A small network was shown many inputs. Here are its activations along a few directions, one row for each input.
In each table, some parts of the input vary, and every possible input appears once, in random order.
Descriptions start from the smaller parts, as in this example, which fits no table here: one of 4 places along a line, together with either a single point or one of 9 places around a ring or (one of 2 separate values, together with one of 8 places around a ring).
Shared parts are said once, and a part with two or three values counts as separate values.

Other details of the inputs shift rows strongly along two fixed directions, in all tables alike. That doesn't count.

A family of inputs:
x1: -3.27 -1.46 -3.46 1.30 -0.15 -2.54 -0.23 3.85 1.42 -1.66 -2.21 0.93
x2: -2.44 -1.79 2.99 -1.49 -1.58 3.70 4.80 -1.72 -0.71 3.46 1.04 -2.47
x3: 4.90 1.58 -3.33 -0.95 0.29 -4.48 -4.03 0.71 -0.67 -3.74 -1.29 4.29
x4: 3.57 1.09 4.67 1.70 0.36 1.19 -1.73 -3.47 -0.83 -0.33 2.47 -1.81
x5: 0.95 -0.12 -4.01 0.61 0.16 -4.94 -2.06 2.58 0.19 -2.40 -1.22 2.10
x6: 5.18 1.61 -3.14 0.02 0.49 -4.88 -3.92 1.75 -1.04 -3.36 -0.53 4.08
x7: 2.30 -0.44 -4.56 0.45 0.65 -1.67 -2.66 1.52 1.36 -2.68 -3.35 2.05
x8: -7.49 -3.23 -4.36 0.85 0.73 1.13 1.72 6.60 3.47 -0.85 -2.22 0.93
x9: -0.79 0.73 4.75 1.33 1.06 3.10 1.19 -1.94 0.28 0.21 2.76 -2.50
x10: -4.85 -1.41 -7.02 -0.67 -0.91 1.87 1.41 3.47 0.69 2.40 -3.66 1.47
x11: 1.38 2.42 3.14 -0.50 -1.82 3.00 0.47 -3.62 -2.72 3.84 1.40 -1.66
x12: -4.85 -2.81 2.60 -0.26 -0.99 3.93 5.68 0.00 0.10 4.54 3.09 -2.63
x13: 4.58 1.30 -2.98 -0.72 0.78 -5.81 -3.93 0.32 -0.80 -2.99 -2.04 3.94
x14: -5.32 -1.47 3.03 0.75 1.95 4.83 3.47 0.08 2.30 1.50 3.42 -3.76
x15: -2.95 -1.08 -3.44 0.32 -0.48 -2.22 0.02 3.69 2.00 -1.57 -3.32 0.55
x16: -2.90 -0.40 3.48 -0.47 1.33 4.55 2.58 -1.65 1.43 0.40 1.37 -3.59
x17: 5.91 0.88 -4.35 -0.78 -1.88 -4.85 -1.60 -0.10 -2.20 -0.77 -1.83 5.49
x18: -5.57 -1.46 2.86 -0.21 1.77 5.22 3.35 -0.99 2.64 1.09 2.66 -3.54
x19: -6.26 -3.56 -5.33 0.02 -1.68 1.21 4.46 5.69 2.55 2.21 -3.82 1.66
x20: 7.25 2.37 4.56 0.00 0.50 -0.32 -3.38 -6.11 -1.75 -1.18 3.08 -0.87
x21: -4.54 -1.32 -4.50 0.99 1.05 1.09 1.26 4.83 3.80 -1.29 -3.35 1.10
x22: -1.05 1.22 2.84 0.51 -1.37 3.62 1.17 -2.66 -2.55 4.23 2.40 -1.84
x23: 2.22 -0.57 -4.70 1.65 1.10 -2.49 -2.88 2.37 1.38 -2.12 -1.22 2.54
x24: 3.06 2.50 2.30 -0.17 -1.09 1.31 -0.58 -3.92 -3.75 3.56 3.41 -0.75
x25: 1.56 0.69 -3.13 -0.22 -0.17 -2.59 -2.09 3.11 0.78 -2.78 -2.94 2.93
x26: -5.92 -1.07 0.89 -1.02 -0.71 5.77 3.41 -1.72 -0.21 5.18 2.29 -2.91
x27: 0.83 0.46 5.27 -0.29 1.19 -0.15 0.16 -2.48 -1.12 0.82 3.34 -2.47
x28: 6.55 2.82 5.95 -1.52 0.35 -2.05 -2.33 -5.32 -3.15 -1.08 1.33 -1.26
x29: 6.30 2.90 5.44 -1.24 -0.72 -2.39 -2.27 -5.61 -3.21 -1.66 1.66 -1.97
x30: -7.81 -3.50 -3.99 1.09 1.24 -0.18 1.83 6.21 3.32 -0.09 -2.97 0.55
x31: -5.54 -1.94 3.71 -1.60 0.69 4.96 3.32 -0.12 1.63 0.94 1.44 -4.20
x32: 6.00 1.59 -3.15 1.24 -0.04 -3.40 -4.38 0.62 0.29 -3.09 -3.04 3.14
x33: 7.43 2.55 5.18 0.24 -2.36 -1.51 -0.33 -4.83 -4.72 1.41 2.63 0.88
x34: 0.32 0.53 4.58 -0.96 -0.08 -0.08 0.11 -3.85 -0.84 -0.14 2.92 -2.96
x35: 1.25 0.41 -2.77 0.01 0.32 -3.92 -2.00 2.72 0.65 -2.01 -3.69 2.56
Each input here is: one of 5 places around a ring, together with either one of 2 separate values or one of 5 places along a line.
Changing only the place on the ring of 5 turns x20 into x7. The same change can be made to x18. Which row results?
> x16
Change only the choice among 2 separate values in x26. List by row number the other rows that result.
> x17
Start at x5 and move only the place on the line of 5, one step at a time. The first step leads to x27. Which rows follow, in order?
> x6, x14, x23
Which other rows agree with x1 in the place on the ring of 5? List them by row number.
> x4, x8, x9, x22, x30, x33

A family of inputs:
x36: -2.33 -0.32 1.25 1.57 1.45 2.50 0.60 0.81 1.58 0.01 1.23 -1.52
x37: -2.33 -1.51 -7.07 0.92 -0.63 0.95 0.71 4.20 0.94 1.48 -2.33 3.34
x38: 5.96 1.45 -0.30 -1.02 0.06 -3.41 -2.88 -0.91 -1.16 -2.46 -1.52 2.41
x39: 1.18 0.06 -6.20 0.58 0.80 -3.69 -3.20 2.69 1.24 -2.86 -2.68 2.85
x40: 6.83 3.95 3.58 0.15 0.21 -1.13 -3.93 -3.73 -1.65 -2.08 0.56 0.06
x41: 3.21 0.50 -4.17 -0.87 -0.57 -4.52 -1.59 2.31 -0.53 -3.04 -3.46 3.70
x42: 4.37 1.88 6.14 -0.55 -0.58 -0.51 0.41 -3.89 -2.23 0.17 3.83 -1.15
x43: -4.65 -0.31 4.88 0.16 1.71 4.86 1.64 -2.05 0.79 1.54 3.26 -4.95
x44: -6.41 -1.79 -3.54 -0.15 -0.25 4.13 2.67 1.77 1.26 3.67 -0.20 -0.77
x45: -7.39 -3.07 -3.01 0.17 -0.81 0.71 3.75 4.43 2.48 1.37 -3.54 -0.43
x46: 6.04 2.91 3.48 -0.68 -1.56 -4.05 -2.54 -3.88 -4.28 -0.12 1.36 0.47
x47: -2.16 -1.44 0.98 1.35 0.58 2.08 0.91 0.03 1.85 -0.09 1.22 -1.52
x48: -4.12 -1.48 5.79 0.22 -0.93 3.13 4.17 -0.94 -0.30 3.49 3.05 -3.99
x49: -1.60 -0.63 0.20 -1.16 -0.19 -0.84 0.78 0.13 -0.30 -0.14 0.73 -0.28
x50: 2.03 -0.58 -5.36 0.81 0.78 -3.99 -1.43 3.44 1.13 -2.38 -2.57 4.20
x51: -1.91 -1.42 -2.04 0.24 0.35 0.63 -0.21 1.65 2.42 -1.35 -2.04 -0.08
x52: 1.52 1.23 3.19 -0.81 -1.12 4.13 1.18 -3.79 -2.10 3.11 1.66 -2.01
x53: 1.76 0.58 2.21 -0.94 0.70 -0.96 -1.06 -2.26 -1.16 -0.34 1.45 -0.35
Changing only one part turns x44 into x52. The same change can be made to x49. Which row results?
> x41
What do these inputs look like to the network?
> one of 3 separate values, together with either a single point or one of 5 places along a line
Change only the choice among 3 separate values in x46. List by row number the other rows that result.
> x45, x48
Which other rows agree with x50 in the choice among 3 separate values? List them by row number.
> x36, x37, x42, x47, x48
